Each row below holds a small network's activations on one input, seen along a few directions.
Each table varies a few parts of the input and shows all the possible inputs, shuffled.
A made-up example of a description, with smaller parts first: one of 5 places around a ring, together with either a single point or one of 9 places around a ring or (one of 2 separate values, together with one of 6 places along a line).
Shared parts are said once, and a part with two or three values counts as separate values.

Other details of the inputs vary at random and push rows far along two fixed directions, the same in every table; ignore that.

Rows:
row 1: [-28  17   7 -14  32  46  29 -27  34  11 -12  -6  -7]
row 2: [-14   9   4   0   2   5   1 -14   2   6  -3  -1  -4]
row 3: [ -9   9  39  19   2   8 -15  -3 -16 -19 -10  18 -12]
row 4: [  5 -15  -8  16 -18 -23 -11  17 -19   1  -7   2  -1]
row 5: [ 19 -14 -34  -7 -24 -31  -1   6 -15   5  -1  -9  13]
row 6: [-10  16  27   3  19  21   0 -14  14  -1   0   8 -12]
row 7: [ 19  -1 -21 -27   9  -1  18  -8  26  20  12 -15   2]
row 8: [-19  10  30  32 -12  11 -21  11 -15 -30   9   4  14]
row 9: [ 11  -1 -29 -23   6  -2  22 -12  25  21   7 -17   2]
row 10: [ 11 -16  -1  10 -12 -21 -13  20 -15   1  -1   4  -1]
row 11: [ 30  -8 -25 -12 -12 -35  -8   7 -10   6  18  -7   5]
row 12: [  3  11 -26 -27   8  12  13   3  20  -1  41 -22  22]
row 13: [ 19 -10   4   6 -17 -18 -11  11 -23 -16  -9   9   3]
row 14: [-20  -5  20  28  -9   3 -14   7 -18  -5 -20  10  -5]
row 15: [ 33 -10 -31 -22  -7 -24   6   6   3   7   9  -6  10]
row 16: [  0  -7 -38 -28  14   7  23   0  16  16   6 -10   7]
row 17: [-13   7  25  26  -7  -2 -14  -8 -10  -7 -10   7 -13]
row 18: [-39  27  21  -9  37  51  23 -34  31   7  -8   0 -12]
row 19: [-10  -4  35  22   0   9 -13  12 -16 -16 -17  19 -11]
row 20: [ 13 -14   0   8 -10 -18 -12  20 -15  -6  -3  11   1]
Each input here is: either one of 2 separate values or (one of 3 separate values, together with one of 6 places along a line).
- Which other rows does row 9 become when the choice among 3 separate values takes its other values? List them by row number. => row 4, row 17

Rows:
row 21: [  7  -1   7   7  -9 -12  -9   0 -14  -6 -10  10  -2]
row 22: [ -8   3   5  11 -11  -1 -13   9 -15 -13   8  -2  10]
row 23: [ -9  -3   4  15 -11  -1  -9  12 -12 -11   1  -1   2]
row 24: [ -1  -3   2  14 -10 -12 -10  -2  -9   1 -17   8  -6]
row 25: [ 25 -17 -43 -20 -14 -34   0  15 -21   5   9  -3  10]
row 26: [ -4   1   7  12  -8  -6 -13   4 -10  -8   2   8   4]
row 27: [ -9  -1   2  15  -6  -6 -12   2 -10  -5  -9  10   0]
row 28: [ -6  -9   6  15 -10  -5  -5   2 -11   4 -18   2  -7]
row 29: [  3   3  10  10  -4  -2 -10   6 -10 -16   5   6   3]
row 30: [-30  14  37  17  13  34   5 -13  16   0 -13   1 -18]
row 31: [ -3  -7   3  10 -11  -5  -5   1 -10  -2 -23   7   0]
row 32: [ -1   7  -2 -11   3   8   5  -8  11   7   8 -10   3]
row 33: [ -2 -11   4  13 -10  -4  -3   3  -9  -2 -24   5  -2]
row 34: [ 37  -4 -52 -44   3 -23  17  -3  14  16  26 -18  15]
row 35: [-10   0   6  10 -11  -2  -9   7 -15  -7   4   2   8]
row 36: [ -8  -5  -2  14  -8 -10 -10   5 -14  -5  -5   2   1]
row 37: [ -8  -9  -4  11  -6   2  -2  10 -10  -7 -14   3   6]
row 38: [  8  12  -8 -30  26  21  28 -19  37  15  17 -13  -2]
row 39: [-27  13  41  18  15  38   7 -14  18  -6 -22   5 -15]
row 40: [-12  -5  -3  10  -7   1  -4   7 -12  -7 -14   6   8]
row 41: [ 43 -14 -42 -43   5 -23  13  13  17  19  33 -12  12]
row 42: [ -5  -2   2  11  -3  -7  -9   2 -14  -7 -12  13  -1]
row 43: [ -3   0   7  12 -13   0 -11  13 -14 -14  10  -2   9]
row 44: [-33  27  55  17  27  51   7 -25  29  -2  -5   1 -17]
row 45: [  4  -2   4  13  -9 -11  -8   2  -5  -6  -6   3  -5]
row 46: [ -1   2   8   4  -3  -2 -11   6 -17 -15   5   5   1]
row 47: [ 22  -2 -10 -32  22   9  20   2  34  19  25  -7   1]
row 48: [ 38  -6 -54 -51   2 -23  20  -1  12  19  30 -21  14]
row 49: [ 29 -16 -42 -18 -14 -37   2   5 -12  10  -1  -3   7]
row 50: [  2 -10   8   9  -6  -9  -4   0 -16   0 -20   7 -13]
row 51: [ -1  -6  -2  10  -3  -8  -6   4 -12  -7 -12   8  -1]
row 52: [ -7  -2   3  10 -11   0  -7   9 -14 -12  -5   6  12]
row 53: [-24  13   9 -22  41  48  32 -22  39  19  -2  -6 -17]
row 54: [ -2  -1   6   8 -13  -7  -8   2 -14   0  -4   1   1]
row 55: [ -8   3   8  12  -7  -5 -11   1 -12  -7   5   3   5]
row 56: [ -7  -5   2  12 -12  -8  -8   1 -13   4 -16   3  -4]
row 57: [ 30  -2 -49 -39   0 -21  14  -3  14  19  29 -23  15]
row 58: [ -3   5   6  13  -7  -5 -17   5 -10 -15   5   5   6]
row 59: [ -2  -4   7   7  -4  -3  -7   8 -14 -11  -1   4  -6]
row 60: [-30  16  33  20  17  32   0 -10  16  -7  -7   8 -13]
row 61: [-15   9  19 -20  48  50  33 -18  56  33  -3  -2 -22]
row 62: [  5  -2  12   3  -8  -7  -6   1 -17  -3  -9   9  -7]
row 63: [ 11  -9  18  12  -1  -7 -10  17  -2  -3  -4  10 -10]
row 64: [ -7   6   7  12  -7  -4 -15   3 -12 -14   8   0   7]
row 65: [-36  25  46  15  25  49   4 -18  25  -6   3   1 -10]
row 66: [ 31 -17 -41 -21 -23 -35   2  10 -14   6   6  -7  19]
row 67: [ -6   2   3  11 -10   1 -11  10 -14 -18   0   3  14]
row 68: [  2  -6   1  14  -9 -12  -8   0  -8   1 -17   6  -7]
row 69: [  3  10 -13 -22  20  18  18  -9  31  10  24 -13   4]
row 70: [ -4  -6   4  16  -9 -11  -8  -2 -11   2 -15   1  -7]
row 71: [  4   4   8  10  -9  -9 -15  -1  -7  -9  -2   4   1]
row 72: [ -4  -2   2  13 -10 -13 -10  -3 -13   2 -13   3  -5]
row 73: [ -1   0   7  10  -6  -8 -11   4 -15 -11  -2  11   3]
row 74: [  5   4  14  13  -7  -3 -11   1  -3  -9   1   3  -1]
row 75: [  4  -7   3  10  -5 -11  -4  -2 -11  -1 -20   8  -8]
row 76: [-11  -8  -1  13  -9  -2  -6  10 -14  -3  -8   0   2]
row 77: [ -7  -3   4  14  -8   3  -5  12  -9 -15  -6   1   5]
row 78: [ 39 -19 -24 -21  -6 -32  -2  21  -4  13  16   2   9]
row 79: [ 1  5  0 -8  3  9  5 -7 11  1 -1 -4  6]
row 80: [ -1   0   6  12 -11   3  -9  14 -12 -19   3   1  12]
row 81: [ 10   5 -21 -36  20  14  24  -6  24  11  28 -15   3]
row 82: [ 1  8 -5 -8 10  5  2 -3  7 -5 10  0  5]
row 83: [ -2  -2  10   5  -5  -3  -8   6 -18  -9  -1   9  -1]
row 84: [-15  19  16 -17  38  42  30 -28  45  15  -1  -7 -16]
row 85: [-19  18  10 -15  37  42  26 -21  40   9   6  -5 -10]
row 86: [ 13   7 -16 -39  21  15  29 -15  31  18  22 -16  -2]
row 87: [  7   8 -18 -32  17  18  27 -12  34  20  23 -20   4]
row 88: [  6  -6   9   6  -7 -10  -5   3 -13  -7  -8   4 -11]
row 89: [-12  -1   1  13  -7  -8 -11   1 -14  -4  -5   5   2]
row 90: [-35  16  36  21  16  32   0 -11  12  -7  -5   4 -13]
row 91: [  6 -10  15  10  -1  -9 -11  12  -7   5 -12  13 -10]
row 92: [-15  -4  -2  12 -10  -4  -8   7 -16  -2  -7   2   4]
row 93: [ -1   2   8  10 -10 -11 -10  -2 -12  -1  -3   1  -1]
row 94: [ -1  -1   7  16 -10 -12 -10   1 -10  -6  -5  -1  -5]
row 95: [  7   8 -14 -32  20  24  31 -15  38  16  16 -18   6]
row 96: [ 30  -4 -50 -41   1 -19  20  -5  19  25  23 -17  13]
row 97: [ -4  -5  -2  14  -7  -8 -10   6 -10  -5  -8   7   0]
row 98: [ 30 -18 -41 -23 -15 -36   4   7 -16  12   1  -5   4]
- What is each input in this table made of? => one of 6 places around a ring, together with either a single point or (one of 2 separate values, together with one of 6 places along a line)
- Changing only the place on the ring of 6 turns row 72 into row 94. The same change can be made to row 31. Which row results? => row 39
- Changing only the place on the ring of 6 turns row 88 into row 86. The same change can be made to row 60. Which row results? => row 69
- Which other rows does row 63 become when the place on the ring of 6 takes its other values? List them by row number. => row 41, row 47, row 61, row 78, row 91
- Which other rows does row 92 become when the choice among 2 separate values takes its other values? List them by row number. => row 56
- Which other rows does row 87 become when the place on the ring of 6 takes its other values? List them by row number. => row 28, row 30, row 32, row 54, row 56
- Which other rows does row 40 become when the place on the line of 6 takes its other values? List them by row number. => row 25, row 27, row 42, row 89, row 92
- Which other rows does row 30 become when the choice among 2 separate values takes its other values? List them by row number. => row 23

Rows:
row 99: [ -9  11  42  21   5  10 -13  -9  -6 -13 -14  17 -17]
row 100: [ 14  10 -25 -17  -8  -5  -2  10   6 -12  50 -21  29]
row 101: [-34  14  19   0  22  41  14 -13  16  -1  -8   3  -4]
row 102: [ 28 -13 -34 -17 -14 -29   5   4  -3  10   6 -12   8]
row 103: [ -9  -2  20  17  -1   7  -5   0   2   1 -15   6  -7]
row 104: [ 20 -14 -38 -22   1 -12  17   9  12  16  10 -12   9]
row 105: [ -3  -4  13   7   0   9  -1   8  -5  -9 -11   8   0]
row 106: [ -6  -1   1  17 -18 -15 -14  -1 -24  -9 -12   2  -1]
row 107: [  7   3 -12 -34  26  20  23  -3  28  15  17  -8   0]
row 108: [ 16  -6   1   5 -13 -22 -11   5 -17  -4   0   4  -4]
row 109: [-4 -3 15 12  3  2 -7  8 -4 -4 -4  8 -9]
row 110: [ -6  15   8 -17  26  29  24 -25  36  15  -3  -5  -9]
row 111: [-10  -8  -6  15 -12  -9 -10   9 -19  -7  -8   3   4]
row 112: [ -8  -4  -1  17 -16 -14 -14   4 -19  -3 -10   3   2]
row 113: [  4   0  -8   6 -14 -20 -13  -2 -19  -9  -6   3   4]
row 114: [ 2  2  5 -8 12  6  6 -4 15 13  6  0 -8]
- What is each input in this table made of? => either a single point or (one of 3 separate values, together with one of 5 places along a line)
- A walk changes only the place on the line of 5. It starts at row 105 and steps to row 104. List the rest of the walk in order. => row 103, row 102, row 110
